dulun: [ 64.2  73.7 -24.5  55.7]
lusa: [-43.7 -79.2   8.3  -5.8]
kaz: [ 50.8 -34.4   8.3 -10.5]
bitur: [ 31.1  73.6 -29.0 -29.0]
doli: [ 20.6 -80.9  -7.1 -44.5]
gode: [ 69.7  32.1 -37.3  -7.0]
milog: [ 55.8 -55.9  25.9  23.0]
leka: [-13.8  18.1  -2.7  42.7]
dugu: [ 48.0 -36.5  -5.2  45.7]
bived: [45.7 18.7 45.7 45.7]
giva: [-12.8 -55.3  25.9  23.1]
loc: [73.6] | bitur, 2
loc: [-7.1] | doli, 3
tail: [-80.9  -7.1] | [-44.5]
dup bived:  | [45.7]
dup bitur:  | [-29.0]
loc: [23.0] | milog, 4
loc: [55.7] | dulun, 4

boton: [  5.7  32.1 -25.6  60.4  54.9 -40.8]
Viras: [ 16.3  -8.2  64.3 -46.5   3.9  57.0]
suvem: [ 14.4  20.4 -27.7 -64.4 -59.0 -32.0]
zuvoz: [  2.0  36.1 -32.9  54.0  48.6 -48.2]
nemu: [ 16.3  -8.2  64.3 -46.5  13.0 -29.2]
reb: [ 16.3  -8.2  64.2 -46.5   3.9  33.3]
fofak: [ -5.5  60.8 -27.7  65.0  60.8 -28.8]
zusog: [64.2 51.3 27.3 -9.7 -9.7 -9.7]
luzo: [-11.6  20.4 -27.7 -64.4 -59.0 -32.1]
Nuf: [ 12.1 -45.9  41.2  45.3  29.7  55.9]
febu: [-14.5  36.1 -32.9  54.0  48.6 -48.1]
Dad: [-15.1 -15.1 -50.3 -15.1  40.7 -15.1]
dup fofak:  | [60.8]
tail: [  2.0  36.1 -32.9] | [ 54.0  48.6 -48.2]
tail: [ 14.4  20.4 -27.7 -64.4 -59.0] | [-32.0]
tail: [ 16.3  -8.2  64.3 -46.5   3.9] | [57.0]
loc: [-5.5] | fofak, 1
dup Dad:  | [-15.1]
dup zusog:  | [-9.7]

nuti: [ 79.1 -46.2 -55.5  -9.9]
zupe: [ -5.8 -37.5 -31.0 -84.9]
getip: [  1.1 -46.3 -40.1 -86.9]
giv: [ -5.8 -46.1 -46.1 -40.2]
Mese: [ -7.1 -37.5 -31.0 -84.8]
Tetu: [ 79.1 -46.3 -40.1 -86.9]
find: [ -7.1 -37.5 -31.0 -84.8] | Mese
dup giv:  | [-46.1]
find: [ 79.1 -46.3 -40.1 -86.9] | Tetu
tail: [ 79.1 -46.3] | [-40.1 -86.9]
tail: [-46.2 -55.5] | [-9.9]
loc: [-9.9] | nuti, 4

Toruk: [-62.1 -14.5  38.6 -30.5  -7.3 -42.7]
mul: [ 14.2  27.9 -35.8  47.6  25.8  13.2]
zitog: [-69.7 -20.9  54.6 -42.5  -8.9 -21.0]
sozu: [-86.5 -20.9  54.5 -42.5 -10.9 -59.6]
zoku: [ 49.6 -40.6  26.6  22.3 -45.4  26.7]
bom: [ 47.5   7.5 -25.5  23.1   2.1  32.1]
loc: [-59.6] | sozu, 6
loc: [-69.7] | zitog, 1
loc: [47.5] | bom, 1
tail: [-20.9  54.5 -42.5] | [-10.9 -59.6]

ziba: [-53.8  55.3 -62.6 -62.7]
Logez: [ 43.4  60.1 -60.6  60.1]
kodof: [-53.8  55.4 -62.6 -62.6]
tail: [-53.8  55.4] | [-62.6 -62.6]
dup Logez:  | [60.1]
tail: [ 60.1 -60.6] | [60.1]
dup kodof:  | [-62.6]
tail: [-53.8  55.3 -62.6] | [-62.7]
find: [ 43.4  60.1 -60.6  60.1] | Logez
loc: [55.3] | ziba, 2

mose: [ 3.7  6.8  7.6  3.8  0.0  1.3  3.2 -4.4]
gis: [ 36.8   9.3 -32.4  23.7 -52.0 -52.1 -36.1 -53.6]
ruzer: [ 63.4 -11.0   3.0  42.6  -8.2 -52.9 -17.6 -37.6]
Kidov: [ 36.8   9.3 -27.2  23.7 -52.0   6.0 -10.3 -47.3]
Kipo: [14.2  2.7 21.0 11.8 15.0  1.6 10.8 -2.9]
Sube: [ 36.8   9.3 -52.1  23.7 -52.1 -52.1 -36.1 -53.6]
kegab: [ 64.5  -8.6  18.7  45.0   6.0 -43.4  -6.4 -33.0]
Gufos: [-12.1  16.4 -20.2  -8.6 -34.2  -4.7 -14.9 -12.8]
Nozer: [  4.2  10.4 -46.8  -0.2 -62.8 -36.8 -40.1 -32.9]
dusod: [-24.8   8.2 -22.2 -18.2 -23.6   5.9 -10.3   1.9]
dup Sube:  | [-52.1]
tail: [  5.9 -10.3] | [1.9]
find: [  4.2  10.4 -46.8  -0.2 -62.8 -36.8 -40.1 -32.9] | Nozer
loc: [-14.9] | Gufos, 7

mirum: [ 34.9  31.1  69.5 -59.4 -42.4  40.9  22.1]
govuk: [-48.1 -45.6 -66.9  62.9  -7.3 -54.2  -6.7]
sarip: [-48.1 -45.5 -67.0  62.9  28.3 -54.2 -42.6]
vagu: [-48.1 -45.5 -66.9  62.9  -7.3  80.4 -18.4]
tail: [ 69.5 -59.4] | [-42.4  40.9  22.1]
tail: [-48.1 -45.6 -66.9] | [ 62.9  -7.3 -54.2  -6.7]
tail: [-48.1 -45.5 -66.9  62.9  -7.3] | [ 80.4 -18.4]

